A small network was trained on invented records. Each row is its activation on one of them, seen along a few directions.
Here are examples, each followed by its value of one field, KEGU.
Records without KEGU are marked none.
The largest differences between rows may come from other fields.
In the rows, zero is written as 500.
Strong random noise was added to every row along 2 fixed directions; ignore it. To show where, here is one row again and again, with new noise each time:
[627 490 605 573 430 305 586 694 534 504 432 663 427 416 452 385 577 540
 519]
[452 709 444 379 613 747 620 342 508 356 481 555 475 608 591 450 540 579
 582]
[582 539 567 557 470 422 581 599 526 481 449 637 459 466 479 409 551 547
 539]
[569 579 544 431 508 441 629 588 527 422 439 623 398 479 519 390 601 558
 531]

[568 644 381 561 611 829 418 406 512 441 512 523 694 715 533 344 313 651
 502]
rez
[499 320 587 699 379 261 367 616 554 679 532 428 492 384 466 598 554 418
 425]
lanas
[523 368 496 625 348 461 382 613 529 687 453 481 534 474 448 447 398 564
 326]
tiv
[432 429 606 632 414 583 392 418 504 597 613 422 550 481 518 643 422 506
 463]
mur
[430 637 458 596 663 775 496 230 540 438 525 491 657 621 578 682 443 414
 623]
rez
[611 308 585 382 445 196 540 794 538 495 451 521 360 384 460 399 632 597
 402]
sigo
[618 226 612 684 365 227 408 770 532 619 490 538 537 405 380 437 482 585
 432]
sigo
[406 276 502 446 362 446 418 557 451 672 599 275 313 432 589 628 633 433
 260]
bod
[700 332 483 611 295 313 367 876 504 719 516 500 615 521 367 187 297 691
 381]
vefu
[501 353 534 761 376 412 288 559 538 723 564 428 610 430 440 550 471 468
 427]
lanas
[583 553 442 635 512 569 437 517 514 514 513 587 648 573 419 339 309 600
 530]
none
[383 353 415 729 367 669 271 367 485 711 657 271 669 575 510 587 297 512
 352]
bod
[472 581 509 427 614 475 609 464 508 393 473 562 449 485 517 531 551 433
 572]
none
[450 405 633 685 374 454 381 461 511 670 610 449 564 440 465 665 439 443
 450]
mur
[469 444 485 676 360 564 378 552 497 686 565 424 662 571 456 535 338 567
 507]
vefu
[404 473 440 477 492 651 465 394 540 533 499 382 523 555 528 560 420 478
 425]
tiv

Here are new rows. What is KEGU for each?
[368 493 467 407 538 529 452 396 537 513 547 338 430 508 604 618 620 439
 447]
lanas
[520 421 493 533 412 490 450 652 491 578 511 457 536 524 502 434 411 605
 480]
vefu
[525 542 481 666 547 579 465 447 506 522 518 590 640 523 429 470 373 491
 591]
none
[504 562 566 492 534 399 608 512 529 429 472 593 435 445 483 575 595 422
 598]
none
[512 473 481 463 410 530 473 634 501 558 507 451 503 557 520 443 435 633
 491]
vefu
[496 325 575 728 402 296 345 597 550 678 536 427 537 410 461 585 520 413
 432]
lanas
[285 637 470 181 578 794 507 237 443 447 606 357 409 606 675 636 603 493
 388]
mur
[418 450 569 518 466 522 439 420 492 583 593 410 510 473 530 612 470 457
 438]
mur
